Each row below holds a small network's activations on one input, seen along a few directions.
In each table, some parts of the input vary, and every possible input appears once, in random order.
A made-up example of a description, with smaller parts first: values(3) and (point or ring(9) or (line(4) and ring(5))).
Shared parts are said once, and a part with two or three values counts as separate values.
In the rows, zero is written as 128.

Other details of the inputs shift rows strongly along two fixed directions, in all tables alike. That doesn't count.

Rows:
R1: [136 144 146 158 116 115 132 193 104 134 112 150]
R2: [ 93  81 126 164 112 135 123 106 120  88 163 140]
R3: [106 131  86  78 132 139 162  77 188 134 150 110]
R4: [105 144  83  98 140 120 161  54 175 123 136 118]
R5: [149 192 102  81 158 116 143 144 146 165  83 105]
R6: [160 195 102  79 154 113 148 144 140 162  88 101]
R7: [122 129  94  93 142 129 125  36 171 133 140 112]
R8: [157 129 167 144 129 129 106 177  96 139 113 147]
R9: [105  81 131 164 125 148 129 116 131  79 166 138]
R10: [113  77 148 142  95 159 124 106 136  99 175 152]
R11: [146 170 112  82 149  99 118 124 130 162  72  86]
R12: [137 130 156 154 124 116 108 188  93 129 107 127]
R13: [127  86 144 158 121 151 127 101 126  91 181 152]
R14: [150 124 161 152 119 126 105 169  90 151 112 143]
R15: [156 131 157 146 128 118 118 192  89 123 107 124]
R16: [133 136 144 158 115 118 138 187  98 140 108 150]
R17: [151 134 167 149 122 122 100 177  95 145 115 144]
R18: [152 177 116  76 151 111 106 112 130 184  86 101]
R19: [100  74 137 145  98 150 131 119 133  88 171 134]
R20: [ 99 127  88 101 152 142 136  56 167 124 138  89]
R21: [ 92  97 121 166 107 131 149 111 130  94 166 163]
Each input here is: values(3) and (point or line(6)).
- The inputs of R18 and R21 match in every part but the values(3) part. If R8 is changed in the same way as R18 into R21, which row does it become? => R5
- Which other rows does R12 become when the line(6) part takes its other values? List them by row number. => R2, R9, R11, R15, R20
- Which other rows does R6 become when the values(3) part takes its other values? List them by row number. => R13, R15

Rows:
R22: [153 108 157 161 108 142 132 163 106 117 151 166]
R23: [116  98 146 166 112 130 122 179 100 106 129 123]
R24: [114 171  65  68 190 137 144  51 186 137 117  65]
R25: [148 193 119  87 142  87 129 183 104 174  42  86]
R26: [142  84 170 174 122 136  80 114  93 118 141 150]
R27: [168 204 133  92 142 110 130 172 119 196  75 129]
R28: [164 210 117  98 149  83 131 175 114 187  57 118]
R29: [140  93 163 147  92 138 131 171 105 118 150 158]
R30: [ 68  85  78 136 113 138 163  37 186  85 183 141]
R31: [110 170  74  42 151 136 156  44 201 168 123  97]
R32: [ 71  97  78 151 141 142 162  33 170  66 187 129]
R33: [129  96 165 152 103 139 119 176 110 103 145 139]
R34: [141 108 160 163 122 141 119 171 109  99 146 151]
R35: [128  77 168 156 104 133  73 122  88 119 146 139]
- The inputs of R33 and R34 match in every part but one. If R30 is changed in the same way as R33 into R34, which row does it become? => R28
- Describe the family of inputs behind these rows. => values(2) and (point or ring(6))
- Which other rows does R35 become when the values(2) part takes its other values? List them by row number. => R26
